Questions about the table below. Counting starts at 1.
1) Find the entry directly above 456.
2) Find the entry in row 3 and column 3.
3) Find the entry in row 2 and column 3.
4) Find the entry at row 2, column 2.
5) Find the entry directly below the smallest entry.
6) Find the entry in row 1 and column 3.
7) Find the bottom-right entry.
8) Find the entry just left of the largest entry.
35,173,314,233,185,131,328,126,-107,-160,3,227,136,167,179,273
-18,68,259,21,185,131,328,245,215,405,306,251,136,167,179,273
-18,68,259,-70,185,131,359,527,583,612,306,251,136,167,11,-5
-18,68,259,-70,185,131,328,245,215,564,639,542,456,167,179,273
-18,68,504,-70,185,131,328,245,215,405,306,312,492,381,495,475
-18,68,259,-70,185,131,313,245,215,405,306,251,136,167,179,273
-495,-490,-617,-259,-50,131,328,245,215,405,306,251,136,167,179,273
-215,-55,137,-70,185,131,328,245,215,405,306,251,136,167,179,273
1) 136
2) 259
3) 259
4) 68
5) 137
6) 314
7) 273
8) 564

B = [[0.56, 1.21, -0.26, 0.80, 1.56, 4.10, 1.64, 7.46], [-0.61, 1.71, 2.09, 0.47, -0.13, 3.84, 1.59, 7.68], [-1.60, 3.54, -4.24, -2.28, 4.57, 1.45, 2.68, 5.41], [-0.04, 3.74, -0.82, 7.49, 2.08, -1.23, 0.99, 1.54], [-1.20, 2.70, -0.90, 8.56, 0.67, -0.30, 3.82, -0.13], [0.97, -1.33, -3.83, 3.70, 4.76, -1.88, 6.59, -1.23]]
The entry just left of 3.54 is -1.60
The entry just right of 0.67 is -0.30
Give the entry just right of 2.08.
-1.23
Give the entry just left of 2.09.
1.71
Give the 2nd entry in reading order.
1.21
Give the entry just right of the smallest entry.
-2.28
Give the fourth entry in reading order.
0.80
Give the minimum.
-4.24
Give the entry just left of 0.47.
2.09
The entry just left of the largest entry -> -0.90
Give the entry just right of the largest entry.
0.67
Give the first entry in reading order.
0.56
The entry just right of -0.82 -> 7.49
The entry just left of 0.80 -> -0.26

grid =
[ 1.040  1.371  1.032  0.838  0.098 -0.980  1.138 -1.312  1.234  0.808
  1.383  1.637]
What is the entry just left of 1.138?
Answer: -0.980
The entry just right of 1.371 -> 1.032
What is the entry just left of 1.383?
Answer: 0.808

data =
278,-222,-200,-672,-42,-713,-126,-644,-358,344,-225,285
547,-66,-17,-483,-75,-890,-431,-211,-581,121,-459,-85
96,-52,276,-322,-75,313,-522,25,-598,172,-348,-832
678,-53,-179,-456,-214,-659,-261,-336,-454,-97,-472,348
231,-489,277,-301,-138,290,-549,-3,-695,99,-423,-710
-823,-228,-169,-434,-1,-834,-215,-695,-832,-467,62,-402
466,-204,-186,-511,-150,-932,-388,-254,-743,-68,-480,106
-335,-375,-251,-401,307,-627,109,-108,458,156,218,-479
456,-220,-253,-659,-100,-417,-239,-313,-536,445,-399,221
-36,-171,300,-251,-136,665,-391,-199,-454,-17,-234,-748
127,-182,-107,-334,-163,499,149,-637,245,-133,-16,202
Rows and columns are numbered from 1.
The entry in row 2 and column 3 -> -17
The entry directly above the largest entry -> 96
Find the entry at row 1, column 3.
A: -200
Find the entry directly below the smallest entry.
A: -627
The entry just left of -85: -459
The entry just left of -136: -251
Find the entry at row 2, column 1.
A: 547
The entry just left of -199 is -391
Find the entry just left of -53.
A: 678
The bottom entry of the column that holds the smallest entry -> 499
The top-left entry: 278
Find the entry just left of -417.
A: -100
The entry just left of -467 is -832
Find the bottom-left entry.
A: 127
Find the entry directly above -169.
A: 277
Find the bottom-right entry.
A: 202
Find the entry just left of -627.
A: 307
Find the entry just left of -334.
A: -107
The entry directly above the smallest entry -> -834
The entry directly above 300 is -253
Find the entry at row 1, column 2.
A: -222
Find the top entry of the column that holds the smallest entry.
A: -713
The entry just left of -204: 466
The entry directly below 344 -> 121
The smallest entry -> -932
The entry in the top-right corner is 285
Find the entry just left of -322.
A: 276
Find the entry just left of 348.
A: -472
Find the entry directly below -401.
A: -659

Questions about the array below. Counting starts at 1.
1) Report the entry in row 2 and column 3.
2) Report the entry directly below 82.
3) Report the entry in the bottom-right corner.
4) Report the entry in row 1 and column 1.
5) Report the entry at row 1, column 2.
6) Report the entry at row 2, column 1.
7) Report the top-right entry.
8) Report the entry directly above the largest entry.
64  80  33  78  77  50  62  57  62  62  51  51
58  50  78  52  52  68  54  62  59  64  72  59
62  88  19  72  84  53  75  64  71  63  43  55
55  45  85  50  47  73  48  62  57  68  76  58
59  49  78  49  56  66  52  56  56  69  70  59
58  52  68  67  54  59  47  45  84  71  44  69
60  57  62  67  57  64  70  69  60  62  53  64
61  62  65  69  59  62  57  68  64  60  58  61
56  50  79  47  53  65  52  53  57  64  70  55
60  68  68  66  59  60  60  62  54  60  57  65
90  22  30  56  63  60  55  75  73  66  58  69
53  64  71  61  64  72  54  82  60  48  29  79
73  45  51  57  56  60  58  67  67  63  55  63
53  68  74  71  57  55  62  48  49  62  59  58
88  67  79  74  72  61  56  67  69  52  61  64
84  80  62  59  44  37  40  65  62  47  69  64
1) 78
2) 67
3) 64
4) 64
5) 80
6) 58
7) 51
8) 60

a = [ 0.61 -6.08 -1.77 -0.18 -1.35  1.69 -1.69  0.56]
The entry just right of -1.77: -0.18
Give the entry just left of 0.56.
-1.69

Read these off the grid that follows.
1) What is the largest entry?
2) What is the entry just left of the smallest entry?
[[-8, 11, 25, 12, -24, -22, -17, 25, 5, 7, 8, -14, -36, -32, -21, -29], [6, 2, 1, -29, -33, -28, -23, -24, 9, 15, 35, -15, -20, -27, 3, 13], [-23, -27, -8, 12, 24, 17, -25, -22, -21, 16, 9, 7, 6, -9, -34, -32], [14, 5, 4, 1, -20, -35, -28, -22, -30, 1, 10, 34, 4, -22, -25, -12], [-29, 3, 12, 5, 6, 0, -28, -29, -30, -22, -27, 8, 17, 36, -14, -20], [-3, -33, -27, -26, -33, -21, 10, 19, 30, -19, -19, -25, 9, 9, 7, 4], [-30, -26, -32, -21, 9, 19, 31, -24, -19, -24, 11, 9, 6, 4, -8, -31], [11, 7, 4, -10, -31, -33, -21, -31, -6, 12, 37, 15, -27, -19, -19, 14], [7, 5, 5, -16, -34, -32, -23, -28, -7, 12, 32, 11, -25, -22, -16, 16], [1, -27, -33, -31, -23, -29, 7, 13, 31, -11, -20, -27, 1, 14, 6, 5], [6, 23, 23, -25, -21, -22, 14, 9, 5, 7, -10, -33, -34, -26, -29, -9], [11, 34, -5, -22, -25, -4, 16, 6, 7, 2, -22, -33, -35, -21, -30, 4]]
1) 37
2) -14
